A small network was shown many inputs. Here are its activations along a few directions, one row for each input.
In each table, some parts of the input vary, and every possible input appears once, in random order.
Descriptions start from the smaller parts, as in this example, which fits no table here: one of 3 separate values, together with either a single point or one of 9 places around a ring or (one of 6 places along a line, together with one of 8 places around a ring).
Shared parts are said once, and a part with two or three values counts as separate values.

Other details of the inputs vary at random and push rows far along two fixed directions, the same in every table; ignore that.
These rows show it; all are for the same input, with only those details redrawn:
|   3 | -24 |  -8 |   3 |  -3 |  31 |  -9 |   0 | -21 |  12 | -24 |
|  12 | -15 | -26 |  10 |  22 | -28 |  -8 |   2 |   3 |   4 | -23 |
|  26 |   9 | -25 |  15 |  26 | -46 |  24 |  13 |  16 |   9 |  20 |
|   0 | -27 |  -5 |   3 |  -9 |  41 | -11 |  -1 | -26 |  13 | -28 |
|   3 | -24 |  -8 |   3 |  -2 |  29 | -10 |   1 | -20 |  12 | -26 |
|  23 |   5 | -20 |  15 |  23 | -36 |  21 |  14 |   8 |  10 |  13 |
|   6 | -18 |  -4 |   3 |  -4 |  35 |  -1 |   3 | -22 |  15 | -10 |
|  26 |   6 | -26 |  15 |  28 | -51 |  24 |  12 |  16 |   7 |  19 |

A family of inputs:
r1: | -28 | -23 |  10 | -32 |  -2 |  42 |  -6 |  -8 | -16 |   6 | -29 |
r2: |  -8 |  19 |  22 |   1 | -23 |  13 |  25 |  10 |   2 | -18 |  29 |
r3: |  -1 |  -3 |  25 | -11 | -18 |  28 | -17 | -12 |  -1 |  -2 |  -6 |
r4: |  -1 |  33 |  15 |   1 | -25 |  -1 |  17 |  13 | -20 |  -8 |  29 |
r5: |   0 |  33 |  13 |   3 | -20 |   3 |  21 |   2 | -26 |  -9 |  32 |
r6: |  21 |  10 | -15 |  13 |  39 | -32 |  15 |  16 |   5 |   3 |   5 |
r7: |  12 |   7 |  18 |   8 |   5 |  32 |  27 |  34 | -21 |  15 |  35 |
r8: | -13 | -21 |   7 |  10 | -25 |  37 | -29 |  -7 | -13 |   7 | -18 |
r9: |  -6 |  -9 |   3 |  12 | -20 |  22 | -21 |  -8 |  -6 |  11 | -17 |
r10: |  -6 | -25 |   8 |  -1 |   0 |  47 | -15 |  17 | -28 |   7 | -27 |
r11: |  14 |  16 |  10 |  -1 |   8 | -39 |   2 |   2 |  30 | -12 |  29 |
r12: |   6 |  30 |  15 |  -2 | -33 |  16 |  24 |   6 | -31 |  -4 |  35 |
r13: |   7 |   1 |   7 | -15 |  18 | -19 |   8 | -15 |  15 |   0 |  15 |
r14: |  18 |  17 |   6 |   0 |  14 | -35 |   2 | -16 |  24 | -11 |  20 |
r15: | -23 | -11 |  16 |  -5 | -24 |  39 | -10 | -20 | -17 | -22 | -30 |
r16: |  11 |  10 |   9 | -14 |  18 | -37 |  13 |  -1 |  30 |   2 |  26 |
r17: |  16 |  14 |   7 |  14 | -25 |  26 |  20 |  -3 |  -8 |  20 |  33 |
r18: |  10 |   0 | -13 |  16 |  21 | -26 |   9 |  22 |  10 |   9 |   9 |
r19: |  10 |  13 |  21 |   7 | -22 |  17 |   9 |   2 |   7 |   6 |  39 |
r20: |  -3 |  25 |  -3 |   4 |  -6 | -45 |  -1 |  12 |  -1 | -20 |  11 |
r21: |  17 |   5 |  -6 |   9 |  24 | -18 |  13 |  26 |   1 |   7 |   2 |
r22: |  -9 | -24 |   4 | -21 |  15 | -17 | -30 | -12 |  17 |  -9 | -22 |
r23: |  -1 |  -2 |  14 |   4 | -21 |  25 | -14 | -17 |  -3 |   3 |  -2 |
r24: |  11 |  16 |  27 |  -5 | -13 |  11 |  13 |   3 |  11 |  -2 |  42 |
r25: |  -9 |  11 |  15 | -26 |   0 |  16 |  35 |  14 |   3 |  15 |  27 |
r26: |  19 |   9 | -23 |  22 |  35 | -48 |  22 |  12 |  14 |   8 |  18 |
r27: |  -7 | -12 |  22 | -20 |  -1 |  27 |  -9 | -16 |  -2 |   5 |  -4 |
r28: |   2 |  39 |   0 |   7 | -15 |  15 |  17 |  16 |  -5 | -18 |  25 |
r29: |  -9 |   4 |  -9 |  -7 | -26 |  47 | -20 |  -9 | -25 | -23 | -28 |
r30: |   0 |  -8 | -23 |  21 |  19 | -33 | -14 |  -5 |  10 |   8 | -21 |
r31: | -21 | -18 |  12 | -25 |  -5 |  30 |  -3 |  -3 |  -1 |  13 |   0 |
r32: | -15 | -26 |   2 |   9 | -17 |  42 | -23 |   2 | -19 |  14 | -19 |
r33: |  -2 | -17 |   0 |   2 |  13 |  29 | -11 |   8 | -24 |   8 | -29 |
r34: |  -3 |  31 |   2 |   8 | -16 |  20 |  16 |  19 | -10 | -23 |  32 |
r35: |  -9 | -24 | -23 |  14 |  10 | -22 | -32 |  -1 |   8 |   3 | -39 |
r36: |  19 |   3 |   0 |  11 |  -1 |  22 |  30 |  14 | -13 |  21 |  30 |
r37: | -21 |   1 | -24 |   2 |   1 |   0 | -40 | -12 |  -7 | -34 | -55 |
r38: |   2 | -15 |  10 |  -5 | -30 |  40 | -25 | -22 | -12 |   1 | -20 |
r39: | -22 | -18 | -12 | -25 |  26 | -35 | -14 |   3 |  18 |  -9 | -31 |
r40: |  15 |   5 |  18 | -21 |  -5 |  16 |  20 |  -9 |   4 |   9 |  35 |
r41: |   9 |  14 |  20 |   8 | -20 |  11 |  10 |   4 |   7 |   4 |  42 |
r42: | -20 | -15 |   8 | -29 |   2 |  32 |   9 |  -7 | -10 |   8 | -11 |
r43: |   1 |   3 |   8 | -22 |  -5 |  18 |  30 |  -4 |   3 |  18 |  32 |
r44: | -26 | -28 |  11 | -27 |  -8 |  39 | -17 | -12 |  -7 |  12 | -27 |
r45: | -15 |   7 |  -9 |   0 |  -3 | -45 | -25 |   4 |  -5 | -29 | -20 |
r46: |  18 |  16 |  -8 |  15 |  11 | -52 |   1 | -15 |  30 |  -6 |  18 |
r47: |  -8 | -20 | -21 |  16 |   6 | -16 | -27 |  -2 |   7 |   7 | -37 |
r48: |  13 |  19 |  22 |   7 | -22 |  15 |  13 |   1 |   6 |  10 |  36 |
r49: | -18 | -24 |   3 | -37 | -10 |  42 |  -4 |  -9 | -15 |   5 | -30 |
r50: |  -7 |  21 |  27 |   2 | -29 |  25 |  32 |  10 |  -4 | -13 |  34 |
r51: | -12 |  -1 |  18 | -18 |  -1 |  21 |  22 |   8 |   4 |  16 |  37 |
r52: |  -6 |  -9 | -16 |  16 |   2 | -18 | -31 | -18 |   9 |   1 | -33 |
r53: |  23 |  10 |   4 |   5 |   5 |  23 |  31 |  20 | -18 |  17 |  27 |
r54: |   2 | -19 | -24 |  14 |  28 | -40 | -20 |   8 |  10 |   2 | -39 |
r55: | -25 | -16 |   0 |  -5 | -11 |  -6 | -30 | -18 |   2 | -30 | -56 |
r56: | -16 | -22 | -19 | -18 |  30 | -43 | -17 | -22 |  22 |  -4 | -33 |
r57: |   0 | -16 | -29 |  21 |  22 | -39 | -21 | -11 |  11 |   3 | -33 |
r58: |  16 |  20 | -12 |  27 |   8 | -38 |  14 |  -5 |  17 |   8 |  26 |
r59: |  -9 |   1 |  -6 | -16 |  23 | -27 |  12 |  -8 |  20 |  10 |  10 |
r60: |  -3 | -11 |  -2 |  -8 |   9 | -25 | -41 | -26 |  18 | -18 | -37 |
r61: | -18 |   8 |   5 |  -6 | -21 |   7 | -22 |  -9 | -30 | -15 | -24 |
r62: | -11 |   8 | -34 |   6 |  14 | -27 | -33 | -13 |   4 | -39 | -48 |
r63: |   5 |  22 |  15 |  -2 | -22 |  10 |  32 |  -3 |  -2 | -13 |  26 |
r64: |   4 |   4 |  27 | -16 |  -3 |  17 |  19 |   4 |   8 |   9 |  41 |
r65: |   9 |   6 |   9 |  15 |   1 |  33 |  29 |  17 | -17 |  24 |  30 |
r66: |  -1 |  32 | -19 |   9 |   5 | -28 |   0 |  14 |  12 | -29 |   7 |
r67: |  -8 | -14 |   4 |  12 | -18 |  22 | -25 |  -5 |  -6 |   7 | -16 |
r68: | -11 |   7 |  -5 |   2 |   3 | -34 |  -3 | -13 |  17 | -29 | -21 |
r69: |   9 |  -5 |  16 | -15 | -21 |  28 | -14 | -19 |  -5 |  -4 |  -4 |
r70: |  -4 |  10 |  -8 | -20 |  26 | -46 |  27 |  15 |  29 |   2 |  20 |
r71: |  -4 | -28 | -24 |  12 |  28 | -37 | -26 |  10 |   9 |  -5 | -37 |
r72: |  24 |  11 | -26 |  21 |  14 | -49 |  19 |   4 |  20 |  11 |  21 |
Changing only one part turns r70 into r42. The same change can be made to r19. Which row results?
Answer: r46
Describe the family of inputs behind these rows.
Answer: one of 6 places along a line, together with either one of 3 separate values or one of 9 places along a line
Which other rows does r44 become when the place on the line of 6 takes its other values? List them by row number.
Answer: r31, r43, r51, r56, r59
Which other rows does r5 become when the choice among 3 separate values takes its other values? List them by row number.
Answer: r15, r62
Which other rows does r22 become when the place on the line of 9 takes its other values? List them by row number.
Answer: r7, r8, r11, r32, r39, r41, r51, r71
Which other rows does r27 become when the place on the line of 6 takes its other values? List them by row number.
Answer: r13, r16, r22, r40, r64

A family of inputs:
r73: |   5 |  15 |   6 |  -6 |   4 | -10 |  16 |   5 |   4 |  -3 |  22 |
r74: | -7 |  0 |  2 | -7 |  3 | -8 | -3 |  1 |  5 | -9 | -4 |
r75: |   1 |   7 | -30 |  18 |  14 | -61 | -27 |  -4 |  12 | -29 | -35 |
r76: |  10 |  23 |   5 |  -4 |   2 | -12 |  31 |   6 |   8 |   0 |  38 |
r77: |  -2 | -11 |  12 |  -3 | -12 |  30 | -16 |  -9 | -10 |   3 | -12 |
r78: |   1 | -12 |  -8 |   1 |   9 |  -1 |  -9 |   2 |  -3 |   0 | -16 |
r79: |  -7 |  -9 |  13 |   1 | -16 |  29 |  -9 |  -6 |  -8 |   6 |  -6 |
r80: |  3 | -5 | -7 |  1 |  7 |  3 | -1 |  0 | -5 |  6 | -9 |
r81: |  2 | -3 | -4 |  4 |  8 | -3 |  2 | 10 |  1 |  5 | -1 |
r82: |  7 |  2 | -1 |  3 |  0 | -7 |  2 | -7 |  8 |  0 |  6 |
r83: |  8 |  7 | -6 |  5 |  6 | -5 | 20 |  9 |  3 | 11 | 17 |
r84: |  -2 |   8 |   0 |  -6 |   2 | -15 |  11 |  -1 |   6 |  -4 |   8 |
r85: |  -5 | -12 |   7 |  -2 | -10 |  18 | -18 |  -6 |  -7 |   1 | -10 |
r86: | -2 | -3 |  1 |  3 | -3 | 17 |  9 |  9 | -7 | 11 |  9 |
r87: |  -7 | -16 |   0 |  -2 | -10 |  11 | -20 | -14 |  -4 |   1 | -24 |
r88: | -7 |  9 | 11 | -6 | -6 | 13 | 11 |  3 | -2 |  1 | 16 |
Describe the family of inputs behind these rows.
Answer: either a single point or (one of 3 separate values, together with one of 5 places around a ring)
Which other rows does r83 become when the choice among 3 separate values takes its other values? List them by row number.
Answer: r84, r87
Which other rows does r76 become when the place on the ring of 5 takes its other values? List them by row number.
Answer: r73, r74, r84, r88

A family of inputs:
r89: | -15 | -10 |  -1 |   0 | -13 |  19 | -27 |  -2 | -21 | -15 | -33 |
r90: |  -2 |  11 |   2 | -15 |   9 | -42 |   4 | -12 |  27 | -14 |   7 |
r91: |  23 |   4 | -17 |  22 |  19 | -22 |   6 |   8 |   3 |  11 |   5 |
r92: |   4 |   3 |   1 |  -1 |  -4 | -22 | -14 | -18 |  21 | -11 |   0 |
r93: |   4 |  -3 |  -3 |  -6 |  23 | -32 |   7 |   3 |  22 |   2 |   7 |
r94: |  -1 |  22 |  -7 |   3 |  -3 | -29 |   0 |  -2 |   6 | -28 |   0 |
r95: | -16 | -29 |  -7 | -14 |   5 |  32 | -19 |   3 | -22 |   6 | -43 |
r96: |   3 |   9 | -16 |  13 |  14 | -23 |   5 |  12 |   3 |  -9 |  -2 |
r97: | -12 | -29 |   6 |  -5 | -16 |  29 | -36 | -22 |  -6 |   4 | -31 |
r98: |  -5 |  21 |  23 | -13 | -15 |  37 |  34 |  14 | -16 |   7 |  44 |
r99: |  -7 |  -6 |   0 | -12 |  12 | -26 |  -5 |  -9 |  16 |  -2 |  -6 |
r100: | -12 | -23 | -21 |   5 |   5 |  12 | -17 |   2 | -20 |   1 | -45 |
r101: |   1 |  13 |  22 |  -8 | -13 |  45 |  32 |  24 | -17 |  11 |  39 |
r102: |   9 |   7 |  26 |   7 | -20 |  50 |  27 |   8 |  -7 |  28 |  46 |
r103: |   7 | -14 | -11 |  -6 |  29 | -26 |   8 |   3 |  13 |  13 |  -5 |
r104: |  -7 |  14 |  -4 | -15 |   5 | -28 |  -3 |  -6 |  12 | -25 |  -5 |
r105: |   9 |  23 |  -6 |  12 |  -7 | -35 |  -2 | -10 |  14 | -15 |   9 |
r106: | 21 |  3 | 14 |  9 | -5 | 35 | 40 | 14 | -9 | 37 | 52 |
r107: | -21 | -25 |   8 |   2 | -33 |  55 | -43 | -16 | -31 |  -1 | -45 |
r108: |  17 |   8 | -10 |  22 |  10 | -30 |   1 |   5 |  11 |   1 |   7 |
Changing only one part turns r104 into r98. The same change can be made to r92. Which row results?
Answer: r97
Describe the family of inputs behind these rows.
Answer: one of 4 places along a line, together with one of 5 places around a ring
Which other rows does r100 become when the place on the line of 4 takes its other values? List them by row number.
Answer: r89, r94, r96
